Each row below holds a small network's activations on one input, seen along a few directions.
Each table varies a few parts of the input and shows all the possible inputs, shuffled.
A made-up example of a description, with smaller parts first: one of 5 places around a ring, together with either a single point or one of 9 places around a ring or (one of 2 separate values, together with one of 6 places along a line).
Shared parts are said once, and a part with two or three values counts as separate values.
(in the rows, 128 means zero)

Other details of the inputs shift rows strongly along three fixed directions, in all tables alike. That doesn't count.

Rows:
x1: [139 146 132 120 122 114 130 151 111 127 132 121 138 130]
x2: [130 131 135 121 146 122 103 139 138 121 142 122 121 133]
x3: [136 144 139 126 125 113 121 142 132 133 129 117 139 144]
x4: [140 131 133 118 138 133 128 151 138 155 143 125 129 135]
x5: [135 128 128 112 143 127 107 143 120 126 143 124 120 124]
x6: [120 145 131 129 135 132 100 127 113 132 126 122 148 131]
x7: [137 143 139 122 134 108 124 141 132 138 132 121 137 144]
x8: [146 123 125 150 139 134 112 127 124 135 138 110 143 133]
x9: [146 126 120 137 152 129 114 136 137 149 137 131 142 130]
x10: [136 130 130 121 138 133 130 153 134 152 144 122 128 132]
x11: [139 143 130 113 133 114 132 143 117 140 133 122 136 134]
x12: [ 44 197  32 107 158 115 220  99 206  50 165  62 172 127]
x13: [ 49 193  25  98 147 117 218 107 210  46 163  71 180 124]
x14: [137 116 144 145 139 159 163  95 132 117 105 176 113 117]
x15: [126 127 157 136 117 169 167 106 136 114 102 155 100 137]
x16: [ 72  61  38 141  37  74 111  92  86 156 133 150  95 172]
x17: [ 81  52  35 131  40  78 111 103  96 138 140 139  68 178]
x18: [139 110 142 110 131 110  94 143 141 137  96  88 121  94]
x19: [120 134 134 132 132 124 107 119 110 128 140 113 150 128]
x20: [147 130 117 145 138 133 116 147 122 135 136 128 142 118]
x21: [145 127 126 147 149 126 109 137 141 146 135 129 140 133]
x22: [121 141 128 127 131 124 109 138 106 128 137 132 149 114]
x23: [137 141 134 123 129 113 134 151 111 130 133 118 137 134]
x24: [126 117 139 121 125 102  96 128 129 157  88  98 148  91]
x25: [119 138 136 130 143 117 104 128 128 138 136 133 148 127]
x26: [122 114 161 130 125 155 148  87 124  83 114 147  95 129]
x27: [139 135 128 127 123 137 129 162 123 140 143 121 129 124]
x28: [112 125 158 125 135 144 151  83 127 114 107 181 120 120]
x29: [109 125 160 140 122 147 144  86 132 105 104 174 121 123]
x30: [145 116 143 119 123 121 119 155 145 168  96  84 128  96]
x31: [139 131 127 120 134 137 132 154 128 152 144 123 127 128]
x32: [120 135 130 122 144 119 108 130 116 141 137 134 146 122]
x33: [136 132 137 129 136 130 124 152 144 149 142 121 128 138]
x34: [123 119 155 123 123 153 151 107 120  83 112 166  93 115]
x35: [137 135 127 118 123 129 103 136 119 111 148 114 121 121]
x36: [142 121 144 152 119 159 158  89 131 105 110 166 113 114]
x37: [125 138 129 122 142 124 110 131 112 140 137 135 147 117]
x38: [132 134 129 121 135 135  96 138 121 118 132 112 120 138]
x39: [126 114 163 119 109 121 174  91 144 120  52 132 107 101]
x40: [118 133 158 133 112 150 150  81 116  98 112 169 121 109]
x41: [144 125 121 147 146 132 120 147 121 137 136 126 141 122]
x42: [141 143 136 111 137 110 128 140 127 142 133 124 138 141]
x43: [134 128 129 110 147 123 104 140 130 128 144 125 121 131]
x44: [139 150 135 122 125 121 120 140 117 132 121 110 137 149]
x45: [129 125 128 121 140 126 111 150 116 114 144 119 121 124]
x46: [137 133 136 133 126 135 120 154 143 146 141 118 131 138]
x47: [144 124 120 139 152 129 115 138 131 147 136 130 140 126]
x48: [141 107 148 149 120 163 157  91 135 101 104 164 124 124]
x49: [146 149 134 120 113 115 125 138 115 127 136 114 137 131]
x50: [132 122 143 154 131 165 154  89 135 109  94 164 113 132]
x51: [154 109 135 139 136 116 101 140 140 164  87  97 141  94]
x52: [138 140 135 114 137 110 130 142 122 140 132 122 136 137]
x53: [145 138 131 127 115 139 126 148 127 138 147 114 129 124]
x54: [130 126 127 113 147 123 107 141 126 125 144 123 120 128]
x55: [130 129 133 125 134 126  98 140 134 119 140 119 122 134]
x56: [144 125 132 124 116 142 125 152 131 135 143 111 140 134]
x57: [139 127 136 132 125 138 125 143 126 141 145 103 131 139]
x58: [131 116 149 157 130 156 155  93 148 109 102 171 115 127]
x59: [ 81  60  36 147  46  82 143 126  97 173 142 145  65 175]
x60: [110 123 157 137 128 147 157  96 111 101 107 175 121 112]
Description of these inputs: one of 5 separate values, together with either a single point or one of 11 places around a ring.
Q: Changing only the choice among 5 separate values turns x42 into x28. The same change can be made to x3. Which row results?
A: x29
Q: Changing only the choice among 5 separate values turns x59 into x45. The same change can be made to x53. Which row results?
A: x35
Q: List by row number the other rows that have the choice among 5 separate values in common with x20.
A: x8, x9, x14, x21, x36, x41, x47, x48, x50, x51, x58
Q: Change only the choice among 5 separate values in x19. List by row number the other rows that result.
A: x8, x12, x26, x57

Rows:
x61: [ 89 121  66 162 121 141 186  76 167  96 108 131 130 143]
x62: [154 172 133 117 154 154 170 168 172 109 131  88 152  90]
x63: [ 86 147  85 117 118 103 102 107 138  87 153  90 139 135]
x64: [127  76 121 144  86 116 131  92 118 135  82 142  94 100]
x65: [158 119 136 111 115  91  89 172 100 173 148 135 104 175]
x66: [173 163 177 134 155 172 100 143 109 108 159 120 166 143]
x67: [116 168 160 102 156 138 126 127 149  60 144  81 162 108]
x68: [108  80 115 139  90 132 180  78 104 138 131 227  61 154]
x69: [121 174 136 138 191 144 129 119 181 109 126 109 169 106]
x70: [ 51  88  94 122 101 115 206  67 168  95  87 161  84 100]
x71: [153  80 123 126  73  98 108 121 105 166  91 107  92 145]
x72: [149 137 139 106 146 119 123 178 113 146 152 140 115 129]
x73: [138 100 118 125 128  96  48 149  89 167 134 147 127 126]
x74: [150  99 177 114 111 117 101 127 115 170  87 130  98 137]
x75: [123 114 140 147 109 172 150 100 100  98 143 175 115 132]
x76: [160 142 175 142 178 152  92 144 133 151 117 133 157  88]
x77: [ 55 137  12 140 139  98 145 117 180 137 160  94 154 157]
x78: [158 140 185 128 168 142  81 137 148 139 101 122 162 112]
x79: [152  89 182 128 113 113  73 110 113 171  83 146 106 129]
x80: [ 89 121  73 128 139 112 117 126 160 140 124 114 149 106]
x81: [145 114 154 156 103 170 204  71 150 107  95 174  96 144]
x82: [101 110  51 136 131  89  79 154  99 170 174 133 135 150]
x83: [ 96 129  36 122 142 101 116 148 122 156 188 122 143 148]
x84: [136 141 184 150 150 190 146  85 115  68 111 176 131  92]
x85: [131 173 132 102 185 146 157 166 154 109 166 128 153 114]
x86: [149 134 146 115 133 131 127 175 138 168 128 123 123 118]
x87: [106 142  93 117  91 120 153 128 134  94 157 116 109 166]
x88: [ 46 139   8  93 125  85 159 133 183 133 149  71 133 110]
x89: [114 107  71 155 112 140 165 116 139 135 130 125 130 128]
x90: [110 117 149 144 146 149 147  82 121 103 108 198 102 109]
x91: [139 177 147 117 173 149 160 155 184 119 143 106 159 129]
x92: [164 115 177 128 107 121 119 153 123 174 106 145  93 156]
x93: [121 102  51 117  92  85 107 159 121 168 129  65 122 117]
x94: [129 112 168 117 111 136 106 129  97  98 128 125 122 102]
x95: [162 152 193  88 174 131  99 145 123 122 120 118 137 123]
x96: [106 135  92 133  97 124 155 127 129  96 165 128 113 173]
x97: [150 104 134 119 122 114 109 149 125 144 111  83 137  90]
x98: [ 84 134  94 109 124  94 155 126 134 118 138 125  89 162]
x99: [109 109 162 123 111 151 190 100 134 128  78 168  71 113]
x100: [159 154 170 143 163 177  91 150 100 107 151 132 170 108]
x101: [151 114 114 145 121 111  82 136 135 144 107 100 151 130]
x102: [162 134 164 130 115 155 117 167  92 120 157 139 130 131]
x103: [129 128 212 102 161 143 153  88 133  81  91 162 110 113]
x104: [133  94 114 147  91 112 128 121 126 184 133 153  99 173]
x105: [139 110 155 113 131 100  91 141 131 158 109  98 134 125]
x106: [ 94 139  89 148 120 129 121  87 124  91 146 124 130 146]
x107: [ 97 106 142 127 124 136 148  84 153 118  86 162 106  89]
x108: [142 136 164 162 148 167 161  78 156  90  83 142 130 109]
x109: [131 106 117 144 120 125 118 125 130 172 136 140 126 164]
x110: [137  98 117 130 100  91 118 140  96 164 145 165  85 189]
x111: [108 155 142  91 185 124 133 141 151  92 142 104 156  81]
x112: [198 151 184 135 147 154 133 171 142 136 123 102 152 132]
x113: [145 113 127 144 135  92  54 136  88 169 143 137 122 156]
x114: [141 148 164 116 114 134 106 158 103 113 144  98 119 153]
x115: [157  82 161 163  87 170 189  85 117 133  94 191  83 122]
x116: [ 78  99  47 125 103  71  94 106 125 137 136 140 110 166]
x117: [140 130 165 106 110 138 108 124 106 100 123 116 116 140]
x118: [115 122  63 157 136 133 139 134 143 135 133 104 154 117]
x119: [164 104 155 128 120 104  96 146 124 147 104  80 136 118]
x120: [ 93  75 106 143  74 132 199  96 131 143  99 197  62 146]
x121: [ 81 187  87  98 170 117 173 152 199 111 148  57 153 126]
x122: [ 95 138  83 129 118 116  98 107 132  91 143 107 147 144]
x123: [161 116 129 132 122  99  87 155  97 179 169 145 118 177]
x124: [151 142 180 109 179 131  83 142 119 120 122 138 147  86]
x125: [ 90 124  81 131 110 131 115 100 121  89 137 134 133 115]
x126: [160 100 126 133  92 110 104 179  96 181 117  90 104 124]
x127: [136 119 152 141 103 170 161 103 106 103 147 180 107 131]
x128: [ 83 184  66 122 195 121 141 131 174  91 173 102 176 137]
x129: [155 132 172 142 129 182 199 123 149 102 103 150 118 103]
x130: [130 124 110 103 100 119  87 149  91 130 150  97 123 121]
x131: [104 138  70 129 132 123 155 139 163 156 164 122 138 126]
x132: [139 138 153 116 113 142 109 167  93 119 147 108 118 123]
x133: [130 186 184 120  98  79 159  99  69 149  79 144 206 131]
x134: [108 152 136 126 152 154 192  66 194  54  81 118 140  87]
x135: [114 118  78 158 124 128 142 106 142 125 116 120 132 103]
x136: [135 115 111 143 138 129 112 156 126 175 147 130 144 131]
x137: [116 107 126 147  78 153 175  67 116  96 138 185  86 172]
x138: [110  98  94 154 124 120 108 134 123 170 132 146 130 132]
x139: [117 119 160  93 138 143 161  97 118 101  98 177  88 105]
x140: [194 160 183 126 142 145 131 171 147 134 118  92 142 126]
x141: [117 175 146  92 184 142 154 160 146 102 146 112 138 101]
x142: [132 134 107 146 122 133  79 134  95 128 161 116 147 163]
x143: [153 106 143 145 125 143 107 123 129 132  91 131 140  93]
x144: [157 132 139 129 151 125  95 143 106 153 157 144 138 163]
x145: [166 116 169 127  89 144 111 163  83 129 139 150  99 136]
x146: [101 183 121 119  92  60 151 123  67 167 109 122 218 109]
x147: [165 107 135 134  92 101  98 170 105 177 112  82 105 155]
x148: [150 171 127 139 176 167 159 135 176 107 140  85 183 124]
x149: [138 121 151 113 145  94  70 129 106 142 124 126 123 135]
x150: [115 171 141 112 161 150 116 125 142  67 142 103 163  78]
Q: Changing only one part turns x62 into x140. The same change can be made to x111. Which row results?
A: x103
Q: Changing only one part turns x124 into x149. The same change can be made to x72. Which row results?
A: x65
Q: What do these inputs look like to the network?
A: one of 2 separate values, together with either a single point or (one of 4 places along a line, together with one of 11 places around a ring)
Q: Change only the place on the ring of 11 in x76. List by row number the other rows that result.
A: x70, x80, x86, x88, x99, x107, x120, x131, x136, x138
Q: A walk changes only the place on the line of 4. It starts at x130 and steps to x139. List the rest of the walk in order.
A: x88, x93
Q: Change only the choice among 2 separate values in x61. List by row number the other rows that result.
A: x118
Q: Change only the place on the line of 4 in x102. List by row number the other rows that result.
A: x85, x120, x129
